A small network was shown many inputs. Here are its activations along a few directions, one row for each input.
Each table varies a few parts of the input and shows all the possible inputs, shuffled.
A made-up example of a description, with smaller parts first: line(4) and (point or ring(9) or (values(2) and ring(8))).
Shared parts are said once, and a part with two or three values counts as separate values.

Other details of the inputs vary at random and push rows far along two fixed directions, the same in every table; ignore that.

Rows:
r1: [-34 -25 100 -31  28  20 -33 -50  23 -57 -37  -3 -28   5  57  50]
r2: [  82   13  -24 -109   -9   29   25   15    1  -85   -5  106   24 -112
   20  -23]
r3: [ 63  28 -35 -73   0  40  14  -4  31 -58 -16  64  57 -65  25 -18]
r4: [-56 -37  79  64  18  -5 -35  -9   4  34   2 -66 -37  63   6  24]
r5: [ 67  36 -80 -67 -40  30   7 -10  16 -74 -25  78  24 -83  51 -12]
r6: [ 10  -1 -16  61 -10 -48  38  40 -37  96  62 -28   3  27 -97 -41]
r7: [ 23  -6 -16  86 -17 -47  17  49  -7  94  75 -25   4  46 -60 -49]
r8: [ 71 -11 -61 -77   7  20  42   9  -6 -92   2 124  36 -84  52 -18]
r9: [ 59  47 -58 -65 -31  27  23 -20  14 -65 -34  84  35 -73  41  -9]
r10: [ -6 -24 -55  68  -4 -63  50  50 -36  86  55  -8   1  43 -59 -25]
r11: [ 92  17 -47   1 -26 -34  44  44  12  35  56  67  31 -30 -43 -58]
r12: [ 14  -3 -14  75 -15 -50   4  59  -5  99  62 -24 -16  55 -65 -32]
r13: [ 91  16 -62   5 -33 -28  25  69  13  27  63  68  27 -37 -30 -63]
r14: [-54 -33  88  53  19 -13 -18 -23   4  42  -2 -58 -31  66 -10  30]
r15: [-58 -29  91 -54  42  44 -49 -40  -8 -93 -54 -21 -46 -27  68  45]
r16: [  6  20 -36  60  -8 -35  23  23  -2  97  46 -44  40  47 -74 -34]
r17: [ 75  38 -97  -9 -22  -8  18  56  17  33  43  33  42 -27 -38 -49]
r18: [ 93  14 -17 -92 -11  15  15  18  34 -66  -2 112  15 -77  30 -20]
r19: [ 88  15 -45 -11 -30 -32  37  47  15  30  50  73  29 -34 -37 -51]
r20: [ 63  30 -50 -64  -1  30  -6   9  31 -62  -7  53  41 -69  36 -16]
r21: [-56   4  26 -30   0  36 -45 -57  11 -61 -71 -27 -42   4  71  61]
r22: [-57  -9  39 -13   3  48 -44 -72  10 -76 -80 -34 -26   9  74  57]
r23: [  84   11  -18  -98   -6   35   30    4   -3  -88    3  101   32 -107
   24  -24]
r24: [ 14 -14 -27  80 -14 -28  28  52 -40  92  67 -38   4  27 -84 -57]
r25: [  87   13  -40 -108   -9   38   10   35   -1  -89   -3  102   12 -111
   33  -34]
r26: [-37 -23  87 -21  30  22 -50 -29  23 -63 -33  -9 -41   1  68  42]
r27: [-59   9  49 -24   5  34 -29 -73   7 -63 -74 -18 -11   9  62  59]
r28: [  79    0 -109  -16  -18  -33   75   67  -18   15   51   86   27  -38
  -29  -52]
r29: [-46 -29  82 -46  34  45 -40 -37 -11 -85 -38 -16 -34 -25  62  34]
r30: [-78  -1  49  32  24 -12 -31 -25  11  45 -17 -83 -13  65 -16  37]
r31: [-86 -57  41  62  39 -14   0 -21 -34  25  -9 -48 -31  71   0  37]
r32: [  3  23 -38  59  -5 -40  20  27   0 101  42 -45  32  47 -76 -30]
r33: [-67  11  45 -30   2  28 -31 -67  11 -54 -75 -19 -24   6  60  61]
r34: [-61  16  40 -40   3  34 -29 -63  12 -55 -77 -12 -31   4  63  61]
r35: [  8  14 -52  72 -11 -31   8  34  -1  90  54 -54  32  46 -65 -39]
r36: [ 67  25 -86  20 -20  -2  25  43  13  37  44  14  56 -17 -43 -59]
r37: [-43 -21  85 -70  31  33 -29 -35  -4 -73 -53  -2 -45 -21  38  50]
r38: [-86 -49  40  53  40 -30   0 -15 -31  26  -7 -53 -39  67   3  42]
r39: [-76  -6  36  42  23  -7 -46 -13  10  36 -11 -92 -20  62  -6  35]
r40: [-77 -31  67  39  21 -11 -34   1 -30  32   0 -78 -48  43 -16  20]
r41: [  6  22 -74  84 -40 -39  17  17 -19  89  29 -42   9  43 -55 -29]
r42: [ -8  24 -47  81 -38 -28  32   3 -17  84  16 -33  24  52 -62 -23]
r43: [-56   4  58 -54  35  34 -43 -44  30 -47 -59 -28 -16   9  45  55]
r44: [-70 -34  81  43  23  -1 -10 -21 -28  33  -4 -69 -31  49 -32  28]
r45: [-73  -6  19  65  -9  -6 -30 -45 -14  28 -28 -87 -27  69   7  35]
Each input here is: line(5) and (point or (values(2) and line(4))).
Changing only the line(5) part turns r12 into r26. The same change can be made to r37. Which row results? -> r6
Changing only the line(5) part turns r31 into r8. The same change can be made to r24. Which row results? -> r29
Which other rows does r33 become when the values(2) part takes its other values? List them by row number. -> r5
A walk changes only the line(5) part. It starts at r43 and steps to r30. List the rest of the walk in order. -> r32, r16, r3
Which other rows does r29 become when the values(2) part takes its other values? List them by row number. -> r23

Rows:
r46: [ -9  -6  -1  49  -4 -15   0  26 -17  63  35 -51  -4  31 -52 -24]
r47: [ -4  14  -3  18 -10 -16   3   0   2  36   5 -17   0  17 -26  -2]
r48: [ 21  12  -7 -24  -6  14 -15   0  24 -29 -12  27   1 -16  33   3]
r49: [-61 -16  89   6  26  12 -37 -39   6  -7 -30 -54 -31  33  14  42]
r50: [ 39  24 -94  72 -37 -37  36  40  -2  87  52  -2  32  34 -52 -48]
r51: [ 34   2  17 -46   4  29 -19   0  28 -59 -13  43   6 -41  45   1]
r52: [-18 -27  19  35  16 -22  -2  21  -2  34  26 -19 -13  32 -14   2]
r53: [-14  14 -30   3 -12   8  11 -19 -11   2 -24 -10  14   3  -6   8]
r54: [ -5  16 -39  48 -20 -26  19  -3  -2  56  11 -25  17  38 -31  -8]
r55: [-74 -11  28  -6  17  35 -37 -51  -5 -48 -63 -46 -23  17  48  52]
r56: [-79  -5  45  15  15  11 -28 -59   2 -11 -53 -58 -21  43  30  56]
r57: [-92 -39  90  12  44   5 -24 -31 -21  -1 -30 -65 -46  53   6  52]
r58: [ 40 -23   3 -57  -7   9  31  -3 -19 -74 -12  94 -15 -61  42   0]
r59: [ 11 -14  -6  33   1 -34  26  30  -5  56  40   7   6  24 -41 -20]
r60: [ -8   7 -20  55 -12 -29  -3  21  -6  69  28 -44  -4  40 -43 -17]
r61: [ 21   6   6  10  -7 -11   6  11   7  25  19   3  10   4 -27 -16]
r62: [ 50  15 -19 -41 -10  18  18  12   1 -19  10  40  22 -48 -11 -25]
r63: [ 36  -2   2 -74  14  23  15   1  -1 -69  -7  68  14 -64  30  -5]
r64: [-27   1  -8  36  -6 -10 -10   9 -13  44   8 -50 -12  31 -30  -3]
r65: [ 37   4  12 -56   5  32 -17  -2  19 -63 -12  37   8 -54  39  -5]
r66: [ 24  16 -43 -21 -11  16  -1 -12  16 -37 -16  26  19 -22  35   2]
r67: [-90 -10  60  30  16   7 -32 -61  11   1 -55 -67 -29  65  37  62]
r68: [-32 -22  33  29  20 -22   4   5 -15  39  17 -30 -14  37 -29   6]
r69: [ 67   2 -33 -45  -3  -3  32  27   7 -23  26  76  30 -51  -3 -30]
r70: [  6  14  -9  16 -14 -18   5   2   9  32   8  -7   4  17 -23  -4]
r71: [ 25 -14   4 -47  19  16  -1   9   5 -53  -1  41   3 -44  30  -2]
r72: [-46 -34  66 -50  44  38 -30 -26  -4 -81 -45  -7 -33 -17  57  43]
r73: [ 51  28 -44 -56 -20  20  20   7   4 -33  -7  54  25 -59   2 -17]
r74: [-53 -12  84 -20  26  23 -34 -41   3 -36 -36 -34 -27   8  29  41]
r75: [ 32  24 -95  70 -34 -37  34  37 -13  85  50 -13  31  28 -62 -48]
r76: [ 50  25 -44 -47 -17  16   4  14   9 -39   1  48  21 -58  17 -23]
r77: [ 13 -17  -6  13  10 -18   8  28  -3  17  31   5   1   3 -15 -14]
r78: [ -2   0  -2  48  -6 -21   0  28 -14  61  40 -41   1  25 -48 -29]
r79: [ 34 -28 -14 -14 -10  -6  28  20 -27 -38  16  67 -22 -40  20 -14]
r80: [-11 -19   5  19  16 -16   7  24 -19  20  26 -15  -8   9 -21 -12]
r81: [  7  -4  12  23  -1  -9 -12  15   5  24  20 -20  -1  15 -16 -11]
r82: [ 71  26 -53 -44 -21  10   6  20  22 -34   8  62  26 -53  18 -26]
r83: [  5   1  21  22  -4 -11   0   7  11  29  13  -4   2  19 -22  -7]
r84: [ -9  14 -47  34 -15  -8   7   1 -13  25   5 -21  13  14 -14 -11]
r85: [-72   0  42 -12  14  24 -27 -61  -3 -41 -63 -38 -15  17  45  56]
r86: [  7  15  -8  20 -15 -18   8   5  14  35   7   0   3  22 -19  -6]
r87: [ 24  23 -10 -56  -9  20   3 -12   9 -47 -21  40  12 -49  24   3]
Changing only one part turns r76 into r87. The same change can be made to r71. Which row results? -> r68
Changing only one part turns r70 into r82. The same change can be made to r49. Which row results? -> r65
Describe the family of inputs behind these rows. -> values(2) and (point or (line(4) and line(5)))
Which other rows does r80 become when the values(2) part takes its other values? List them by row number. -> r63
A walk changes only the line(5) part. It starts at r55 and steps to r84. List the rest of the walk in order. -> r75, r66, r50
Which other rows does r59 become when the values(2) part takes its other values? List them by row number. -> r52
A walk changes only the line(4) part. It starts at r69 and steps to r61. List the rest of the walk in order. -> r70, r54
